These are the activations of a small neural network, seen along a few directions. Each row is one input.
In each table, some parts of the input vary, and every possible input appears once, in random order.
Descriptions start from the smaller parts, as in this example, which fits no table here: one of 3 separate values, together with either a single point or one of 9 places along a line or (one of 4 places along a line, together with one of 8 places around a ring).
Shared parts are said once, and a part with two or three values counts as separate values.

Other details of the inputs vary at random and push rows far along two fixed directions, the same in every table; ignore that.

Rows:
row 1: -6 -10 6 -37 48 72 -61 -17 36 30 46 -13 72 37
row 2: -13 -9 22 -30 42 89 -66 26 39 -3 35 -73 14 25
row 3: 23 16 10 -13 -9 -78 69 -48 -3 -39 -41 31 16 22
row 4: -23 29 5 -13 53 58 -27 -22 32 -24 21 -17 47 43
row 5: -28 -2 -19 24 -40 7 9 59 -21 -3 -37 30 -49 -59
row 6: -11 -24 -4 -30 49 68 -61 10 48 -47 29 -40 58 29
row 7: -44 -57 -17 -30 35 82 -71 -19 -24 3 63 -34 35 34
row 8: 50 42 29 -17 34 -21 37 -22 -16 -35 13 -12 3 46
row 9: 40 -20 29 -10 35 -37 11 -23 4 -57 -6 -7 24 39
row 10: -51 14 -38 14 -56 -30 14 36 12 19 -17 -5 -33 -41
row 11: -40 -14 15 1 50 94 -57 55 18 -8 35 -27 4 -4
row 12: 38 26 39 -6 38 -4 45 -30 -3 -35 7 15 13 47
row 13: 6 -28 2 -24 52 82 -46 -25 35 21 35 -42 82 10
row 14: -39 -26 16 14 -11 57 -24 40 30 20 -6 -12 -26 -20
row 15: 53 5 32 -10 -14 -90 47 -32 -16 -35 -29 -12 -8 24
row 16: -19 -23 -26 19 -47 7 -1 51 1 -2 -48 20 -51 -52
row 17: -13 -21 5 -6 34 78 -64 -9 37 35 51 -32 74 8
row 18: 64 -5 -5 -12 -3 -84 36 -34 -37 -4 -34 53 14 15
row 19: 36 13 60 -18 38 -5 31 -27 -16 -37 -10 7 13 35
row 20: 33 22 19 13 45 -60 37 -35 -22 -49 -16 19 3 48
row 21: -59 11 -39 31 3 39 -32 41 16 -1 2 4 -11 -19
row 22: -48 37 -37 31 -44 -14 4 33 -5 22 -21 0 -41 -33
row 23: -17 12 13 -27 54 22 -26 -10 37 -15 46 -57 32 43
row 24: -29 2 -17 49 -24 0 24 61 -8 7 -6 31 -56 -36
row 25: -53 -9 -45 29 -42 -28 15 44 11 2 -25 25 -32 -46
row 26: 64 -14 37 -15 29 -41 33 -26 -19 -56 -38 9 -6 34
row 27: -11 12 -30 20 -46 -20 -10 5 -7 72 21 17 -63 -58
row 28: 61 40 31 -40 7 -40 40 -28 -42 -50 -33 -1 5 23
row 29: 30 0 16 -4 37 -70 43 -33 -5 -51 -11 11 11 40
row 30: 55 13 11 -24 -29 -84 47 -35 -17 -47 -43 -4 7 18
row 31: 70 18 24 -44 -3 -41 31 -36 -21 -49 -46 -12 4 30
row 32: -21 3 -25 13 -24 28 -58 22 14 71 50 -14 -16 -30
row 33: -3 -17 -37 24 -58 -19 6 25 -14 67 -24 -14 -18 -70
row 34: 60 30 52 -25 21 -49 42 -25 -42 -39 -21 -8 -7 31
row 35: 24 -31 21 -30 -11 -42 35 -90 -66 -8 -1 19 17 48
row 36: -26 -15 -8 18 -61 14 12 35 10 15 -49 20 -45 -48
row 37: -61 -10 -7 40 -39 -27 30 30 22 30 -13 17 -39 -34
row 38: -9 -7 -27 33 -66 -29 -8 28 -15 70 -5 -6 -16 -57
row 39: -28 12 -39 36 -39 8 22 57 -9 -3 -20 38 -46 -45
row 40: 37 22 40 -33 24 5 28 -30 -15 -47 -22 14 25 27
row 41: -7 -42 -46 39 -43 -18 10 33 -15 46 -33 19 -18 -78
row 42: -19 -8 -18 41 -60 -21 -2 8 -2 72 7 47 -38 -51
row 43: -37 17 22 0 73 73 -41 -11 42 -8 46 -32 39 50
row 44: -28 -18 -37 18 3 39 -45 19 17 49 44 20 -32 -46
row 45: 13 -15 -7 -17 64 64 -77 -14 26 9 73 -13 48 28
row 46: -39 -19 -15 26 -70 -14 15 31 20 11 -35 18 -23 -46
row 47: -34 21 -22 34 -52 15 34 41 2 15 -21 39 -41 -42
row 48: -36 -7 -17 14 -9 45 -35 0 28 68 45 22 -25 -41
row 49: 35 -14 7 -31 -35 -77 39 -75 -91 0 -11 2 -11 35
row 50: 42 -10 42 2 -12 -78 60 -40 -6 -35 -37 18 2 24
row 51: -25 36 -32 21 -53 6 21 50 -8 15 -11 8 -47 -40
row 52: 23 -25 -3 -12 53 41 -53 -13 12 -1 40 -23 73 18
row 53: -9 3 -11 -41 35 69 -80 7 29 45 54 -43 53 26
row 54: 27 44 25 -7 42 -39 18 -39 -12 -29 4 -20 9 54
Each input here is: one of 3 separate values, together with either a single point or one of 5 places along a line or (one of 2 separate values, together with one of 6 places around a ring).
Q: The inputs of row 35 and row 7 match in every part but the choice among 3 separate values. If row 47 is changed in the same way as row 35 into row 7, which row does it become?
A: row 39
Q: The inputs of row 3 and row 25 match in every part but the choice among 3 separate values. If row 37 is changed in the same way as row 3 into row 25, which row does it become?
A: row 29
Q: Which other rows does row 47 become when the choice among 2 separate values takes its other values? List them by row number.
A: row 12
Q: Which other rows does row 6 become when the choice among 3 separate values takes its other values? List them by row number.
A: row 30, row 46
Q: Which other rows does row 29 become when the place on the ring of 6 takes its other values? List them by row number.
A: row 9, row 11, row 20, row 24, row 26

Rows:
row 55: 50 3 19 -14 12 -46 39 -30 -23 -40 -27 18 5 23
row 56: -38 -11 -19 28 -45 9 1 49 -4 26 -19 7 -45 -47
row 57: -15 0 1 -6 32 48 -30 11 17 -6 25 -13 12 11
row 58: -14 4 13 -28 64 89 -56 3 31 -13 51 -44 44 38
row 59: 24 1 16 -13 20 -9 12 -20 1 -32 -9 3 21 24
row 60: -27 -15 -36 35 -67 -15 -5 32 -10 71 -9 22 -41 -67
row 61: 45 23 18 -7 4 -69 48 -37 -23 -31 -24 16 -3 26
row 62: 47 24 21 -10 -5 -65 51 -35 -29 -30 -28 18 -9 21
row 63: -42 -22 -35 27 -62 -2 -19 24 -10 64 5 11 -30 -55
row 64: -29 -4 -10 6 -16 24 -14 29 9 12 -1 -13 -15 -20
row 65: 50 10 17 -8 1 -69 54 -37 -20 -38 -35 20 9 22
row 66: -46 -8 -25 32 -51 -6 2 49 5 31 -20 6 -41 -50
row 67: -18 5 8 -25 72 86 -58 -1 46 -18 56 -44 53 39
row 68: 32 -12 11 -16 17 -20 0 -47 -12 9 14 1 26 23
row 69: -20 2 1 -1 25 44 -24 10 23 -4 22 -8 13 9
Q: What do these inputs look like to the network?
A: either one of 3 separate values or (one of 2 separate values, together with one of 6 places around a ring)
Q: What sort of input is row 63?
A: one of 3 separate values
Q: Which other rows does row 55 become when the choice among 2 separate values takes its other values? List them by row number.
A: row 57

Rows:
row 70: 15 -9 0 -5 1 1 -8 -18 -18 20 13 1 9 1
row 71: 38 10 12 -14 -2 -35 24 -16 -27 -21 -20 2 -6 11
row 72: -39 -16 -9 11 7 54 -33 28 13 12 21 -4 -9 -13
row 73: -21 -6 -6 15 -22 21 -9 36 4 22 0 2 -28 -30
row 74: -25 -24 -19 2 -7 33 -42 10 17 37 20 -10 15 -17
row 75: -7 15 5 -4 1 -5 3 -7 1 -4 4 -14 -2 13
row 76: 15 6 6 -4 5 -1 10 -7 -12 -14 -7 14 -3 4
row 77: -27 13 -19 34 -38 -22 22 28 -3 22 -17 29 -40 -35
row 78: 16 18 18 -14 38 12 -6 -17 16 -17 19 -13 24 31
row 79: 12 2 17 -30 26 23 -11 -15 -5 -18 12 -27 17 32
row 80: 21 6 5 -20 30 4 -17 -39 5 6 34 -9 32 29
row 81: 23 -4 15 -18 32 15 -8 -16 18 -23 4 -16 35 25
row 82: -38 9 -16 8 -3 37 -32 35 23 19 22 -23 -8 -14
row 83: 22 -1 8 -26 29 11 -12 -13 11 -28 5 -26 36 25
row 84: -44 0 -16 32 -15 9 -4 29 10 21 6 14 -26 -24
row 85: -16 -9 -19 26 -39 -19 21 25 -3 10 -29 27 -25 -37
row 86: 27 -9 6 11 -13 -67 51 -23 -22 -24 -42 36 -10 -1
row 87: 29 -2 9 -3 -31 -70 50 -21 -28 -20 -43 15 -10 1
Q: The inputs of row 83 and row 71 match in every part but one. If row 74 is changed in the same way as row 83 into row 71, which row does it become?
A: row 70
Q: What do these inputs look like to the network?
A: one of 3 separate values, together with either a single point or one of 5 places along a line
Q: Which other rows does row 78 become when the choice among 3 separate values takes its other values? List them by row number.
A: row 73, row 81
